Look-ups in named tables: a row name and a column name give one cell, copied from the table.

Guz
         Dupop  Renos  Fifili  Sor  Dafu  Borig
Lekodim    122     38     113  103    28    137
Kolasip    122    127     127  109   135    114
Ribavu     164    104      46  128   166     92
Vage       120    108     147  201   107     78
Kat        158     76     195   77   167    110
Korog      165    181      98  113    63    120
Vabog      182    166     159  129    80     83
Fugu        92    108     123  122   133    204
Kol        120    145     178   73    89    120
Ruf        132    137      78   58   140    144
Zug        143     90     138   73    88    127
Div        123     89     127   73   111     66

What is the Dupop of Korog in Guz?
165
What is the Borig of Vabog in Guz?
83
What is the Fifili of Korog in Guz?
98
What is the Renos of Kolasip in Guz?
127
What is the Dafu of Ruf in Guz?
140
What is the Renos of Fugu in Guz?
108
What is the Dafu of Fugu in Guz?
133

Table Nol
          Poge    Vis    Vir  Begup  Busag    Ful  Gaduvok
Bazagag  5.810  3.572  4.588  5.058  5.095  5.925    8.674
Nis      9.078  5.989  4.477  7.851  7.438  3.913    5.303
Dipur    4.975  6.357  6.172  7.658  1.499  2.570    4.441
Verepev  5.830  5.639  7.206  5.666  4.956  7.339    5.930
Taka     7.001  7.974  7.292  7.157  6.449  6.493    4.687
Tun      9.443  4.925  6.403  4.703  4.451  6.360    5.174
Pafakan  2.672  6.497  3.979  4.947  7.836  6.762    2.965
Deganup  3.794  4.621  4.977  4.244  7.009  3.558    5.627
Faku     4.352  8.433  7.245  4.704  4.995  5.733    6.658
Gam      5.298  2.281  8.015  7.604  5.281  4.404    3.525
Falemeg  4.748  5.411  4.024  5.743  3.221  8.876    5.854
Navega   6.483  6.123  3.613  5.734  4.128  6.544    7.506
Madun    3.990  6.678  7.279  6.751  4.855  7.654    6.597
Res      6.817  4.474  5.261  8.357  5.454  8.165    5.569

Begup of Deganup: 4.244
Vir of Dipur: 6.172
Vir of Nis: 4.477
Busag of Bazagag: 5.095
Begup of Tun: 4.703
Gaduvok of Navega: 7.506
Gaduvok of Pafakan: 2.965
Busag of Res: 5.454
Ful of Pafakan: 6.762
Vis of Bazagag: 3.572
Vis of Pafakan: 6.497
Ful of Deganup: 3.558
Gaduvok of Gam: 3.525
Ful of Dipur: 2.570
Poge of Res: 6.817
Vis of Madun: 6.678
Begup of Pafakan: 4.947
Vir of Pafakan: 3.979
Which row has the largest Ful? Falemeg

Kip =
,Ror,Gosuvef,Vuta,Fifigav,Duv
Guz,89,69,32,60,63
Vup,98,25,62,72,28
Zan,38,21,44,17,95
Lazitok,66,16,33,66,77
Bofifan,49,35,84,90,82
Pav,43,48,52,47,99
Zadedo,79,66,17,15,71
Lovozab,32,44,55,43,46

Guz, Ror: 89
Lovozab, Ror: 32
Pav, Fifigav: 47
Vup, Duv: 28
Zan, Duv: 95
Zan, Ror: 38

Table Godama
,Kuveg,Bireli,Zod,Mova,Piz
Vanaf,0.3,-0.1,-0.3,0.1,0.0
Kedeso,-0.1,-0.2,-0.1,-0.4,-0.1
Numibe,0.5,-0.1,-0.1,0.0,-0.2
Fal,0.1,-0.1,0.0,-0.2,0.0
Zaduv,0.5,-0.1,-0.2,0.4,-0.1
Dogepaz,0.3,-0.1,-0.4,-0.4,-0.2
Bagepuz,-0.4,-0.2,0.0,0.3,-0.3
Kofiva,-0.6,-0.2,-0.3,-0.1,0.1
Zal,-0.6,-0.1,-0.3,-0.5,-0.3
Muti,0.3,-0.2,-0.1,-1.0,-0.3
Tir,-0.4,-0.3,-0.3,-0.4,-0.1
Mavob,-0.5,-0.2,-0.1,-0.4,-0.3

Mova of Zal = -0.5
Kuveg of Fal = 0.1
Zod of Mavob = -0.1
Kuveg of Vanaf = 0.3
Bireli of Tir = -0.3
Bireli of Numibe = -0.1
Mova of Bagepuz = 0.3
Zod of Dogepaz = -0.4
Zod of Kofiva = -0.3
Mova of Mavob = -0.4

Danorur =
fields: Lidegi, Garogol, Lek, Riluseb, Sis, Viburo, Teku
Gedara: [553, 761, 575, 392, 574, 517, 469]
Neduga: [490, 433, 392, 343, 456, 517, 623]
Botad: [250, 807, 571, 522, 536, 720, 560]
Mife: [487, 421, 126, 320, 860, 812, 748]
Dab: [408, 657, 464, 710, 378, 582, 410]
Nar: [600, 350, 437, 474, 395, 713, 579]
Vuriv: [737, 493, 398, 539, 577, 514, 636]

Sis of Dab is 378
Riluseb of Vuriv is 539
Lek of Gedara is 575
Viburo of Vuriv is 514
Lek of Vuriv is 398
Teku of Gedara is 469
Lek of Dab is 464
Viburo of Neduga is 517
Sis of Mife is 860
Sis of Nar is 395
Teku of Botad is 560
Lek of Nar is 437
Viburo of Dab is 582
Lek of Botad is 571
Viburo of Mife is 812
Lek of Neduga is 392
Riluseb of Gedara is 392
Sis of Botad is 536
Garogol of Vuriv is 493
Lidegi of Dab is 408

Rak:
         Vigiref  Nider   Pav  Kamid   Vup  Zanud   Mit  Pebup  Rutalo   Vuk
Sopamuz      1.2   -1.0   3.5    6.8   1.0    6.4   0.4    3.3    -1.0   0.9
Rabu         2.5    6.1   1.7   -1.6  -1.1    0.3   5.2    0.4     0.2  -5.2
Gotebut      4.2    0.4   2.9   -0.3  -0.3    2.2  -1.4    1.0    -1.7   2.0
Vano         5.2    6.7  -1.8   -1.4  -0.3    3.5   4.0    4.0    -0.2  -6.7
Zop          0.4    1.7  -2.5   -3.4   2.0    1.1   2.2    2.1     4.3  -3.0

What is the Kamid of Vano in Rak? -1.4
What is the Pebup of Zop in Rak? 2.1
What is the Rutalo of Rabu in Rak? 0.2
What is the Pav of Vano in Rak? -1.8
What is the Nider of Gotebut in Rak? 0.4
What is the Pav of Sopamuz in Rak? 3.5
Row with the largest Zanud: Sopamuz

Vipilek
|  | Nav | Lef | Sozoved | Nifavo | Kom | Tol | Dola | Ruf | Vetiken |
|---|---|---|---|---|---|---|---|---|---|
| Giz | -223 | -42 | -330 | 26 | -833 | -684 | -168 | -86 | -144 |
| Ditet | -223 | -42 | -330 | 26 | 111 | 594 | -168 | -425 | -136 |
| Lutal | -200 | -42 | -278 | -138 | 26 | 623 | -168 | -128 | -143 |
| Rig | -223 | -42 | -330 | 26 | -833 | -931 | -168 | 7 | -144 |
| Nof | -223 | -42 | -330 | 26 | -833 | -959 | -168 | -89 | -144 |
| Nefu | -223 | -42 | -330 | 26 | -833 | -845 | -168 | 4 | -144 |

Nefu, Lef => -42
Nof, Sozoved => -330
Lutal, Kom => 26
Nefu, Sozoved => -330
Giz, Vetiken => -144
Ditet, Sozoved => -330
Nof, Dola => -168
Giz, Nifavo => 26
Rig, Tol => -931
Lutal, Nav => -200
Lutal, Vetiken => -143
Lutal, Lef => -42
Lutal, Dola => -168
Rig, Dola => -168
Giz, Ruf => -86
Nof, Tol => -959
Giz, Tol => -684
Lutal, Sozoved => -278
Nefu, Nifavo => 26
Nof, Nifavo => 26
Which row has the largest Kom? Ditet

